These are the activations of a small neural network, seen along a few directions. Each row is one input.
In each table, some parts of the input vary, and every possible input appears once, in random order.
A made-up example of a description, with smaller parts first: one of 3 separate values, together with either a single point or one of 11 places along a line or (one of 6 places along a line, together with one of 8 places around a ring).
Shared parts are said once, and a part with two or three values counts as separate values.

Other details of the inputs shift rows strongly along two fixed directions, in all tables alike. That doesn't count.

Table:
row 1: [-11 -28 -25  -2 -11  17  29  -9   4   6  -4  13]
row 2: [-39 -37 -38 -10  -4   3  25 -22   5 -12   6  24]
row 3: [ 17 -19   5  69  14   7 -96 -40 -39  32 -16 -39]
row 4: [  1  64  81 -19 -53 -48  21  41  23   2 -26 -39]
row 5: [-23   8 -16 -29  17   6   6  11 -24 -21  34  40]
row 6: [ 14  -8 -20 -50   9  21  22   7 -13   2  15   9]
row 7: [ 61  -4  24  82  23 -16 -77 -50  -8  42 -53 -52]
row 8: [  6 -30 -32  -2 -17  10  18  13  -7   0  13  -7]
row 9: [ 22  11 -26 -15   5  27  26  21   7 -23  33   9]
row 10: [-23 -21 -20 -49  16  13  16  -1 -25  -7  25  26]
row 11: [-25 -30 -21 -42  12  13  18   2 -35 -16  39  28]
row 12: [ 40 -46 -25  34  58  31 -30 -41   4   3  11  -2]
row 13: [-48  54  65  11 -85 -45 -11  41  -9  -2 -12 -52]
row 14: [ 17  31 -15 -37  13  13  10  17  -2  -3  10  21]
row 15: [-20 -45 -36 -27  16  29  43  -2  10 -24  39  17]
row 16: [ 23  26 -21  15 -20   5   5  15  -6  -9  -1 -14]
row 17: [ 24 -14 -20 -38   1  28  25  12 -13  -8  23  -3]
row 18: [ -6  -5 -23  19 -16  15  10  19   5 -11   0  25]
row 19: [-45  36  83   1 -38 -58  29  23  51  -8 -22 -29]
row 20: [-21  17 -15 -36  21   5   4   8 -14 -12  19  37]
row 21: [ 36  15  23  89  40 -16 -75 -54  22  44 -63   0]
row 22: [-33  64  84 -36 -36 -60  14  29  20  11 -37 -15]
row 23: [-38  -1 -36   2   0  -3  14 -13  16 -19   2  37]
row 24: [ 10   6 -31   9 -14   5   8  23   3  -7  10   6]
row 25: [  2  -3 -30 -10  12  27  30  15  15 -32  36  16]
row 26: [-34  29  89 -43 -41 -58  20  18  11  20 -38 -32]
row 27: [ 34 -37  13  82  28   1 -69 -45   0  37 -46 -11]
row 28: [ 58 -30 -16  32  50  28 -37 -37  -3  14   4 -13]
Each input here is: one of 2 separate values, together with either one of 6 places along a line or one of 8 places along a line.
Q: Changing only the choice among 2 separate values turns row 13 into row 3. The same change can be made to row 24. Which row results?
A: row 8

Table:
row 29: [ 18 -21 -41   7  11  47  -9   4 -23  -3  17  14]
row 30: [ 29   3  58  35  40 -28 -50 -29  23  27 -41 -19]
row 31: [-11  25  -3 -11  10  -5   1   3  -2 -10   5  26]
row 32: [-24  -8  15  -6 -35 -16  27  20   8 -19  12 -28]
row 33: [ 38 -11 -16  27  14   3 -12 -17   6   8 -12  -6]
row 34: [-14  22   2  -7 -42 -20  31  26  11  -5 -15   5]
row 35: [  5  27  10 -14   8  -6  -7   8 -12  -2   7   5]
row 36: [  0  19  13 -16   8  -7 -10   6 -19  -2   3   5]
row 37: [ -1 -24  10   8 -13  10   7   0   1   4   1 -16]
row 38: [-20 -12  26 -12 -43  -3  30  20  -1   2   4 -19]
row 39: [ -8  -7 -28  -7 -14  17   3  21 -24 -17  28   1]
row 40: [-32  -2  -6  -7   4  -6   6 -19   9   5 -13   6]
row 41: [ -6   6  -1 -20  -5   3  -6  -3 -15  11  -5 -12]
row 42: [ 18   0  39  22  36 -24 -45 -36  -3  19 -20 -16]
row 43: [ 28 -22 -10  19  11   0 -17 -21 -13  22 -12  -5]
row 44: [-23   0  14 -14   6 -16  -8 -12 -10  -2  -4  21]
row 45: [-17  -3  27  -9   8 -16 -11  -5   5  10 -15  23]
row 46: [-10 -19 -16  -4 -17  -6  10  -3  -8   4 -11  17]
row 47: [-22 -39 -63  13  23  28   1 -15 -11 -17  28  30]
row 48: [-22 -26 -12   0 -18  17   9   2  -7  -3   3  16]
row 49: [  5  12   5  -8  -2  -2   1 -10  11   0  -5 -19]
row 50: [ 11 -18 -74  -3  15  48  -1  11 -29 -22  50  22]
row 51: [ 40  -4 -32  21  13  13  -7  -9   2   2  -5   3]
row 52: [  9   4 -15   7 -13  26  14  21   0  -8  12  -1]
row 53: [-11  37  10 -28 -30  -8  23  23   7  -5   1 -17]
row 54: [  0 -27 -56  21  20  27   1 -13   3 -20  32  16]
row 55: [ 15 -25 -45  17  18  28  -7  -7  -7 -19  32   2]
row 56: [14 26 22 -5 13 -5 -5 16 11  5 -4  7]
row 57: [ 30 -23  -3  25  13  -5 -20 -24  -3  20 -19 -13]
row 58: [  8 -11   1  12 -13  15  13   6  11  -7   5 -12]
row 59: [ -4  10  19 -16   8 -12 -10   0 -19   4  -1   0]
row 60: [  4  -2  44  -4  13 -20 -10  -4  12  14 -14  -8]
row 61: [ 13  14   0  14  39   5 -30  -9   9  10 -11  32]
row 62: [-10  15  19  -6 -44   2  24  34   1  -4   2 -15]
row 63: [-16 -11  23  -7 -37  -1  36  21  15 -10   0 -24]
row 64: [ -5  26  29 -28 -14 -14  29  30  21 -11   3   3]
row 65: [ 12   8  15  28  40 -16 -29 -36  16   6 -14   5]
row 66: [ 11  23  22 -10  10  -4  -9  15   3   8  -4   8]
row 67: [  4 -35 -37  10  15  23 -14 -11 -25  -4  31   3]
row 68: [-10 -24  -6   3 -10   1   3   2  -9  -9  20 -16]
row 69: [  6  15  25 -13   9  -5 -12  14  -4   9  -8   8]
row 70: [-10  39  25 -26 -16 -19  23  27   1 -13   8  -2]
row 71: [ 13  11  37   0  13 -16  -5   1  22   4 -12  -4]
row 72: [-10  33  25 -27 -17 -21  26  20   8 -18   8  -4]
row 73: [-13  20  28 -28 -15 -22  29  15   9 -19   9  -7]
row 74: [ -7 -13  -8  17 -10  14  20   0  21  -8   4   1]
row 75: [ 15 -13 -72   4  18  46   1  11 -20 -24  48  19]
row 76: [ 38   0 -44  15  14  22  -3   1  -8   2   3  11]
row 77: [ 16   0  32  17  34 -19 -43 -33 -13  22 -13  -8]
row 78: [-46  -8  13  -7 -44 -23  14  15  -5 -12   4  -3]
row 79: [-15  14  10  -2 -40 -14  23  28   9 -21  15 -22]
row 80: [ 23  -1  51  24  35 -22 -50 -27   4  36 -29  -9]
row 81: [ 35  -4 -45   8  12  23  -6   0 -17   5   5  13]
row 82: [-29 -24 -13  10  -7  13  19  -2   8  -3  -1  14]
row 83: [-13  22 -24 -16  -3  10   4   0   2  -4   2  14]
row 84: [-42   7  14 -33 -34 -18  18   3   0   0 -10   0]
row 85: [ -7  11  17  -2 -42   2  32  28  16 -13   2 -18]
row 86: [ 15 -13   2   7 -10 -11  13  -2   9   3 -15 -17]
row 87: [  2   6  31 -12  10 -10 -12   8  -4  15 -12   3]
row 88: [-19  26  14 -36 -33  -9  16  20  -8   0  -3 -16]
row 89: [ -5 -20 -92  -3  17  52   7   8 -21 -31  51  45]
row 90: [ -2 -16  -5  -1 -16  21   7  13 -15   2   5  -4]
row 91: [ 19   7  35  37  42 -20 -36 -30  33  20 -30   4]
row 92: [ 20  -2  10  18  27  -3 -34 -35   8  16 -22 -26]
row 93: [ 16  -7  10  13  24  -3 -36 -36  -2  22 -18 -23]
row 94: [-17 -17 -17   7  -7 -10  20  -7   8   4 -15  14]
row 95: [  5 -17 -66   8  15  54   5   4  -9 -15  25  39]
row 96: [ -9   9  -4  -2   1  -4   8 -17  22   0  -6  -7]
row 97: [-30   2  13  -3  16 -20   3 -17   5  -2  -8  19]
row 98: [  3  23 -11 -19  -5   9  -2   5  -9   3   4  -6]
row 99: [-12 -17 -23  -6 -13  12   3  15 -25 -11  24  -3]
row 100: [ 22   4  37  27  39 -24 -43 -34   6  12 -25 -18]
row 101: [ -6   0  10 -16  -4  -4  -4 -13  -8  15  -3 -17]
row 102: [ -4  -5  28  30  44 -19 -35 -32  20  23 -32  18]
row 103: [  6  -6 -13  13  -9  -9  21  -5  21  -1 -10   1]
row 104: [ -3  13   9 -18 -44 -16  28  30  -8   0 -10 -10]
row 105: [-11  31  11 -28 -30 -10  26  15  14  -9   0 -19]
row 106: [ 10  -9 -11  -6 -16  -1   9   9 -16   9  -8  -3]
Q: Describe the family of inputs behind these rows.
A: one of 6 places along a line, together with either one of 4 separate values or one of 9 places around a ring
Q: Changing only the place on the line of 6 turns row 92 into row 63. The same change can be made to row 40. Which row results?
A: row 82
Q: Changing only the place on the line of 6 turns row 57 into row 37. The same change can be made to row 33. Which row results?
A: row 58
Q: Which other rows does row 94 become when the choice among 4 separate values takes its other values? List them by row number.
A: row 34, row 46, row 103
Q: Which other rows does row 67 become when the place on the ring of 9 takes its other values? List them by row number.
A: row 32, row 39, row 50, row 55, row 68, row 75, row 79, row 99
Q: Start at row 72 and move only the place on the ring of 9, one step at a time. The first step leads to row 70. Which rows follow, in order?
A: row 35, row 36, row 59, row 77, row 42, row 100, row 73
Q: Which other rows does row 61 become when the choice among 4 separate values takes its other values? List them by row number.
A: row 45, row 91, row 102

Table:
row 107: [ 37  17   8  20  17  -1 -13  -3  19   5  -8  -1]
row 108: [ -4 -33 -76  40  -4  42 -16  -8 -24 -11  23  15]
row 109: [-14   2   9 -54 -33  -2  30  33 -21  -5  19 -12]
row 110: [ -2   6   5  21  21  -7 -15 -20  25   5 -22  17]
row 111: [-26 -13  -1 -13 -33  -3  59  22  27 -16   7  -2]
row 112: [ -2 -50 -48 -12  32  31 -12 -22 -28   4  23  23]
row 113: [ 27  15  44  22 -16 -26 -15  -5  13  18 -28 -46]
row 114: [ 37   6   5  26  12   5  -7  -1  16   9 -11 -18]
row 115: [ -2 -10  42  33 -16 -33  -9 -21  23  18 -34 -36]
row 116: [ -9 -16  53  24 -13 -31 -17 -19   7  18 -33 -33]
row 117: [ 11  24  16  -2  28  -8 -36  -6 -11   7  -3   1]
row 118: [-50  -5  13 -43 -25 -10  34  13 -10  -9  17   9]
row 119: [-15  18 -19  -2 -68   7  25  48 -18 -20  19 -19]
row 120: [-17   0  14   8  27 -16 -31 -22  -2   6 -10  12]
row 121: [ -3 -14 -53  -3  46  25  -5 -22  -9  -9  14  53]
row 122: [ 25  11 -52 -13  48  33 -11  -5 -17  -7  22  42]
row 123: [ 13  14  20  -4  20  -1 -33 -12 -21  16  -2  -7]
row 124: [ 29  -7  15   9   7   5 -22  -8 -14  10  -9 -23]
row 125: [-26  -1   2 -19 -29 -10  53  20  29 -21   8  14]
row 126: [ -9  36   3 -38 -22   0  41  37  18 -18  10  10]
Q: Describe the family of inputs behind these rows.
A: one of 2 separate values, together with either a single point or one of 9 places around a ring
